Each row below holds a small network's activations on one input, seen along a few directions.
In each table, some parts of the input vary, and every possible input appears once, in random order.
A made-up example of a description, with smaller parts first: one of 3 separate values, together with either a single point or one of 9 places around a ring or (one of 4 places along a line, together with one of 8 places around a ring).
Shared parts are said once, and a part with two or three values counts as separate values.
In the rows, zero is written as 128.

Other details of the inputs vary at random and push rows far along two fixed directions, the same in every table; ignore that.

Table:
row 1: [112 121 132 136 112 116 132 123 129 126 118 116 129 116]
row 2: [110 125 131 136 113 118 132 129 130 126 124 119 132 117]
row 3: [117 121 120 131 110  94 138 115 122 144 112 127 129  86]
row 4: [119 124 119 132 114  95 139 119 123 145 114 120 127  93]
row 5: [115 125 120 130 110  93 137 117 122 143 117 127 129  86]
row 6: [108 127 134 132 112 117 130 125 130 125 121 120 132 114]
row 7: [162 116 115 144 165 146 133 169 129 136 165 130 126 160]
row 8: [108 125 131 134 110 117 131 123 129 126 119 120 131 114]
row 9: [190 177 133  45 168 179  89  65 120 123 113 192 111 166]
row 10: [109 126 133 131 113 116 130 124 129 125 121 118 131 113]
row 11: [143 117 129 149 155 158 127 169 134 117 163 127 135 169]
row 12: [162 111 116 146 165 147 132 168 128 135 166 137 128 156]
row 13: [112 122 132 138 113 118 133 126 130 126 120 119 132 118]
row 14: [109 125 132 132 111 116 131 124 129 125 121 117 130 114]
row 15: [111 128 131 131 111 118 132 121 128 126 114 117 127 116]
row 16: [161 116 115 144 165 146 133 170 130 136 165 130 126 159]
row 17: [116 129 119 130 114  94 138 122 124 144 119 120 128  90]
row 18: [109 127 131 134 111 117 130 122 128 125 119 122 133 116]
row 19: [110 127 131 133 110 119 130 120 128 125 117 122 132 117]
row 20: [117 128 119 131 114  95 139 122 124 144 119 120 127  92]
row 21: [107 120 130 139 110 114 134 127 129 126 122 114 130 113]
row 22: [187 179 134  46 168 177  89  67 121 123 114 191 112 162]
row 23: [146 113 128 151 155 159 128 166 134 118 159 127 133 173]
row 24: [144 117 128 148 154 158 127 168 134 118 162 127 134 170]
row 25: [134 189 148  39 116 146  93  29 120 116  68 166 113 122]
row 26: [145 116 128 148 155 159 129 169 134 118 159 122 128 171]
row 27: [145 113 128 149 153 159 127 168 135 119 161 126 130 171]
row 28: [111 123 131 133 111 118 131 122 129 126 119 118 129 116]
row 29: [108 128 131 132 111 115 133 125 128 126 117 115 129 113]
row 30: [112 124 131 136 113 117 134 125 128 127 114 115 129 116]
Each input here is: one of 5 places along a line, together with either one of 2 separate values or one of 4 places along a line.
A walk changes only the place on the line of 5. It starts at row 6 and steps to row 2. List the rest of the walk in order. -> row 8, row 27, row 13

Table:
row 31: [138 129 130 120 137 139 121 124 128 125 138 143 129 135]
row 32: [143 131 127 119 140 139 126 126 127 129 125 129 120 141]
row 33: [111 118 127 146 116 114 138 140 130 129 126 106 129 120]
row 34: [146 134 122 119 141 134 125 126 125 134 133 139 126 136]
row 35: [111 116 130 146 114 114 138 137 131 129 122 107 129 119]
row 36: [104 171 132  68  84  87 115  34 116 139  60 148 120  62]
row 37: [144 137 124 119 143 134 125 128 126 132 133 140 127 134]
row 38: [141 137 127 116 140 138 125 128 127 128 130 128 119 138]
row 39: [111 118 128 147 117 115 139 143 132 129 130 104 130 121]
row 40: [112 116 129 146 115 115 139 135 129 128 120 107 129 119]
row 41: [105 117 130 151 115 118 137 147 131 124 134 116 138 119]
row 42: [140 126 131 123 136 140 120 124 128 125 134 145 130 136]
row 43: [119 122 119 141 119 105 139 135 127 140 130 120 131 107]
row 44: [139 128 129 121 136 139 120 124 127 125 136 144 129 136]
row 45: [137 130 130 120 138 139 119 126 128 124 137 144 130 134]
row 46: [106 116 129 152 116 118 135 148 131 124 136 115 137 120]
row 47: [137 131 131 119 138 139 120 127 128 123 137 145 132 133]
row 48: [146 131 123 121 141 136 125 125 125 133 129 140 126 136]
row 49: [140 125 130 123 136 141 121 123 127 124 133 145 130 136]
row 50: [146 132 124 121 141 135 124 125 127 134 131 140 126 136]
row 51: [141 137 128 116 141 138 126 129 127 128 129 129 121 138]
row 52: [134 136 133 119 136 142 121 127 130 121 128 125 124 145]
row 53: [130 134 133 122 131 144 120 125 131 119 132 136 130 145]
row 54: [107 114 130 151 111 117 136 139 131 125 128 117 136 119]
row 55: [134 137 134 118 136 142 123 128 130 121 127 126 125 144]
row 56: [118 121 122 140 119 110 140 139 128 136 128 109 125 113]
row 57: [143 132 127 118 139 139 126 126 128 130 127 130 119 140]
row 58: [108 115 128 150 113 117 136 141 130 125 131 116 136 120]
row 59: [143 134 125 117 139 138 126 127 127 129 129 129 119 140]
row 60: [107 114 129 151 111 118 136 137 130 125 126 118 136 119]
The inputs of row 50 and row 37 match in every part but one. If row 42 is changed in the same way as row 50 into row 37, which row does it become? -> row 47
Describe the family of inputs behind these rows. -> one of 5 places around a ring, together with one of 6 places along a line
A walk changes only the place on the line of 6. It starts at row 41 and steps to row 46. List the rest of the walk in order. -> row 53, row 58, row 54, row 60
A walk changes only the place on the ring of 5. It starts at row 33 and steps to row 58. List the rest of the walk in order. -> row 44, row 34, row 59
